These are the activations of a small neural network, seen along a few directions. Each row is one input.
Each table varies a few parts of the input and shows all the possible inputs, shuffled.
Descriptions start from the smaller parts, as in this example, which fits no table here: ring(5) and (point or (values(2) and line(4)) or line(11)).
Shared parts are said once, and a part with two or three values counts as separate values.

Other details of the inputs shift rows strongly along two fixed directions, in all tables alike. That doesn't count.

Table:
x1: 5,8,38,42,-20,16,17,15,30,-7,37
x2: -21,3,-1,-22,14,3,-28,8,30,26,-12
x3: -4,8,24,26,-6,5,25,12,17,-24,24
x4: -15,-8,-10,-16,10,4,-13,2,13,12,-26
x5: 5,11,34,33,-15,22,15,21,22,-15,41
x6: -32,12,27,2,4,23,-14,20,54,17,18
x7: -33,-8,-1,-2,16,15,-6,-5,12,31,-27
x8: -44,3,21,19,5,35,0,19,34,18,6
x9: 9,15,23,9,-7,-6,9,18,17,-18,39
x10: -28,-14,-17,-20,18,10,-20,-2,3,15,-28
x11: 44,-3,-25,-13,-6,-38,13,-9,-54,-40,2
x12: -8,-11,-20,-14,14,-6,-4,-14,-30,13,-25
x13: 42,4,-4,5,-10,-17,14,-5,-22,-22,12
x14: -3,27,42,19,-23,9,16,19,35,-20,38
x15: -13,-11,-7,-14,10,21,-24,1,19,30,-19
x16: -21,-11,-17,-24,13,8,-21,-4,12,18,-32
x17: 43,0,-1,15,-8,-19,9,-14,-27,-19,10
x18: -22,-12,-12,-14,15,8,-10,-1,7,10,-21
x19: -6,0,-13,-30,13,-9,-28,3,0,13,-9
x20: 11,3,3,14,-4,-10,27,-10,-23,-16,11
x21: 12,-17,-22,-16,2,-7,-18,-14,-17,18,-21
x22: 26,-5,-26,-15,2,-29,11,-19,-39,-28,-9
x23: 34,14,1,-12,-16,-29,11,-2,-22,-30,14
x24: 6,3,-9,6,-5,-13,15,0,-27,-13,6
x25: -13,-8,-28,-22,14,-3,-11,-15,-14,18,-34
x26: 8,1,18,23,-15,9,7,1,13,-2,21
x27: 12,-9,-7,0,3,2,-17,-10,-15,8,-7
x28: 7,6,-16,-36,0,-20,-19,-8,-6,7,-27
x29: -23,-3,9,-1,5,33,-18,5,37,28,-8
x30: -5,5,24,31,-6,8,31,6,1,-12,26
x31: 11,2,22,29,-18,8,10,9,5,-9,31
x32: 15,-11,-7,0,4,0,-13,-11,-11,9,-8
x33: -11,11,16,26,-8,5,22,11,13,-6,16
x34: 18,-2,-20,-4,2,-20,15,-10,-36,-14,-4
x35: 12,14,16,30,-11,-6,34,8,-5,-26,27
x36: -16,8,4,-23,-1,5,-22,6,14,12,-11
x37: -45,-3,7,6,7,27,-6,12,31,29,-9
x38: 14,-8,-7,0,2,1,-13,-16,-8,8,-9
x39: 37,3,-30,-6,-8,-40,23,-20,-57,-29,0
x40: -6,-16,-27,-31,14,-5,-18,-6,-8,12,-33
Description of these inputs: line(4) and (values(2) or line(8)).
Q: Changing only the line(4) part turns x7 into x20. The same change can be made to x35. Which row results?
A: x25
Q: Changing only the line(4) part turns x28 into x14. The same change can be made to x17. Which row results?
A: x38
Q: Which other rows does x36 become when the values(2) part takes its other values? List them by row number.
A: x19
Q: Which other rows does x40 become when the line(4) part takes its other values? List them by row number.
A: x4, x11, x16
Q: Which other rows agree with x21 in the line(4) part? List them by row number.
A: x9, x15, x18, x23, x30, x32, x34, x37, x40
